Each row below is a small network's average activation on inputs in which a field has the value named, seen along a few directions.
Values that are neighbours, or in one group, have similar rows; names and order tell nothing.
In the rows, zero is written as 500.
Strong random noise was added to every row along 4 fixed directions; ignore it. To show where, here is one row again and again, with new noise each time:
[368 561 522 530 393 448 472 497 535 597 622 508 531 532 528 570 546 488]
[629 527 520 652 403 533 430 708 444 379 367 469 451 587 568 454 674 484]
[598 573 458 746 454 439 602 501 477 451 224 369 603 818 623 508 558 552]
[523 526 561 569 541 444 585 404 517 525 534 383 593 588 485 521 349 381]
[687 386 695 745 596 474 495 674 452 296 536 458 495 454 496 314 479 340]
[510 608 514 276 561 515 603 225 542 651 624 288 592 525 359 660 127 238]


Field W:
w2: [516 566 456 453 563 489 368 623 437 414 618 502 448 286 459 500 612 489]
w3: [587 464 653 699 443 524 393 703 472 384 470 513 424 431 579 386 740 489]
w4: [596 518 516 289 477 626 490 584 549 490 643 570 362 375 474 429 527 350]
w10: [724 483 357 241 469 750 535 668 549 374 351 429 420 402 470 472 422 340]
w15: [446 341 526 397 673 581 354 462 456 455 741 625 361 348 312 362 441 348]
w14: [450 650 271 325 300 470 444 482 493 542 441 389 529 678 502 668 571 584]
w13: [701 502 495 286 572 595 490 428 544 477 221 355 375 587 426 605 404 599]
w1: [475 331 570 812 550 399 551 701 485 381 258 582 545 600 707 266 583 732]
w12: [540 467 531 375 580 521 361 635 459 351 643 493 504 181 326 436 483 412]
w8: [456 318 601 513 523 482 584 519 392 365 521 605 365 368 485 460 483 498]
w9: [463 504 437 611 655 449 547 243 472 534 380 577 596 749 466 562 372 568]
w6: [484 538 504 205 538 572 572 319 567 614 543 540 522 369 527 489 259 407]
w11: [598 535 393 200 605 644 540 257 405 657 554 412 404 386 325 735 194 386]
w5: [493 487 530 526 401 555 547 483 533 617 671 467 531 485 504 517 441 467]
w7: [587 485 592 581 626 456 470 543 501 462 422 567 569 318 417 382 620 551]
W is arranged as a line.
- List every value one step from w6, in the order listed. => w10, w1
- List every value one step from w7, in the order listed. => w12
- List every value one step from w8, in the order listed. => w13, w11
- List every value one step from w5, in the order listed. => w3, w4
